Each row below holds a small network's activations on one input, seen along a few directions.
In each table, some parts of the input vary, and every possible input appears once, in random order.
Descriptions start from the smaller parts, as in this example, which fits no table here: line(6) and (point or line(9) or (values(3) and ring(8))).
Shared parts are said once, and a part with two or three values counts as separate values.
In the rows, 128 means zero.

A family of inputs:
r1: [147 115 112 125 111 140 115 128 128 115 117 132  98 105 104 106]
r2: [108 113 145 151 149 129 142 131 121 139 165 169 212 140 158 103]
r3: [141 129 147 123 145 107 121 114 117 159 140 180 221 150 161 119]
r4: [130 133 120 129 139 141 122 143 131 120  98  85 111 107 118 141]
r5: [152 134 123 130 118 137 111 142 135 110 118  83 108 117 110 119]
r6: [139 129 111 105 108 137 113 153 128 106 109 119 104 135 104 109]
r7: [122 156 128 130 124 150 132 121 110 106 101  91 108 119 134 126]
r8: [117 124 107 114 136 143 126 145 126 113  88 122 105 134 108 137]
r9: [121 117 136 113 136 135 129  86 126 165 198 134 192 144 156 161]
r10: [118 143 159 114 140 143  99  88 121 147 201 141 168 161 186 163]
r11: [111 121 149 154 123  34 123 152 123 166 100 100  63 151 124 145]
r12: [101 146 110 111 116 145 133 140 112 106  91 124 109 129 123 126]
r13: [147 137 112 119  93 144 133 157 154 118 111 128 106 130  93 122]
r14: [169 134 128 140 108 155 132 132 149 121 109  99 102 123 115 134]
r15: [116 107 178 116 142  44 138 142 135 156  96 124  55 140 122  90]
r16: [138 116 127 103 137 107 131 105 141 165 166 154 209 132 167 157]
r17: [160 126 114 149 106 149 140 122 154 119 128 137  96 113  85 120]
r18: [ 94 118 135 161 157 131 147 125 115 104 197 185 197 119 181 132]
r19: [125 117 111 135 144 146 131 117 122 116 108 130  95 108 104 128]
r20: [104 143 110 139 129 143 140 116 113 110 120 125 100 101 110 119]
What is each input in this table made of? -> values(2) or line(6) or (values(3) and line(4))
Which other rows does r13 become when the values(3) part takes its other values? List them by row number. -> r14, r17

A family of inputs:
r21: [112 149 196 122 125  78 122 149 134 141  91  58  25 125 117 161]
r22: [133  92 117 142 145  41 132 152 133 149  74 138  70 136 103  73]
r23: [ 73 121 110 155 124 146 171 162  95  43  78 167  84 127 114 101]
r24: [143  85 147 104 163 160 143 109 135 173 188 186 189 134 157 140]
r25: [ 73 119 133 150 169  70 151 135  90 123  87 111  54 144 104 121]
r26: [171 119 178 116  89  48 124 134 165 151  97  77  30 140 105 107]
r27: [115 153  90 134 134 197 122 120 136  57  66  70  92  88  84 108]
r28: [155  88 131 162 124 143 125 115 145 141 219 178 212  99 172 142]
r29: [137 119 133 114 127 107 114 103 168 154 176 139 243 198 154 137]
r30: [208 136  77  90  52 161 121 151 149 137 101  67  38 120  72 143]
r31: [188 147  88 137 118 171 150 134 146  87  62 103 106 100  64  86]
r32: [122 125 113 159 136 129 148 185 135  81  79 203 104 117  71  76]
r33: [108 122 141 148 127 149  97 100  89 114 214 166 199  87 187 153]
r34: [106 163 139 100 155 119 101 128 116 141 170 115 240 177 177 156]
r35: [129 136 135 158 139 123 136  94 148 197 173 159 209 163 158 126]
r36: [ 97 109 157  89 150 157 119  89  80 140 180 171 185 108 174 152]
r37: [145 158  90 100  88 193  86 148 138 112  87  55  25 108 100 181]
r38: [ 90 163 130 125 138 112 143  98 101 164 162 141 199 133 190 139]
What is each input in this table made of? -> values(2) and (line(4) or ring(5))
Which other rows agree with r37 in the values(2) part? List them by row number. -> r21, r23, r25, r27, r33, r34, r36, r38
Which other rows does r24 become when the line(4) part takes its other values? List them by row number. -> r28, r29, r35

A family of inputs:
r39: [173 146 130 133 123 198 149 130 141  84  82  78  70  87  74 113]
r40: [128 122 149  99 112  65 122 153 142 116  70 110  27 148 115 115]
r41: [185 113 101 133 107 178  87 116 162 132 196 156 175 145 118 132]
r42: [ 70  58 146 165 189  81 183 135  79 102 142 219 158 134 149  81]
r43: [ 95 147 102 117 128 203 127 122 134 104 139 125 215 154 173 172]
r44: [142 131  60 105 125 173 117 130 134 118  59  98  78  99  34 121]
r45: [ 90 122 103 158 141 189 151 155  96  70 120 248 187  78 146  78]
r46: [131 107 165 114 153  85 128 111 149 203 190 153 126 121 183 156]
r47: [137 165  84 174 102 183 130 146 117  95  92  77  63  80  97 118]
r48: [101 124 147 177 116  61 114 179 118 125  89  68  37 126 112 124]
r49: [101 134 165 106 174  85  94  85  91 164 176 124 155 126 181 161]
r50: [146 122 119  90  84 186 113 123 143 133 212 142 163  94 138 159]
r51: [117 133 124  95 115  65 128 179 117 154  60 112  44 170  65 123]
r52: [133 126 196 141 119  68 138 160 156 106  69  92  37 140  98 136]
r53: [ 60 137 164 127 161  93 125  90 132 166 150 124 192 179 168 119]
r54: [134 139 153 144 135  46 143 100 136 173 141 132 218 164 149 100]
r55: [161 106 160 154 129  76 131  96 146 215 169 165 149 170 158 123]
r56: [122 150 120  94 100 185 116 103  80 109 168 125 184 105 166 198]
r57: [154 136  85 103 105 180 143 114 141  88  85  86  54  90  91  99]
r58: [180 141  87 132 145 160 122 135 147 100 150 126 226 148 146 131]
Changing only one part turns r45 into r42. The same change can be made to r47. Which row results? -> r48
What is each input in this table made of? -> values(2) and (point or line(4) or ring(5))
Which other rows does r43 become when the values(2) part takes its other values? List them by row number. -> r53
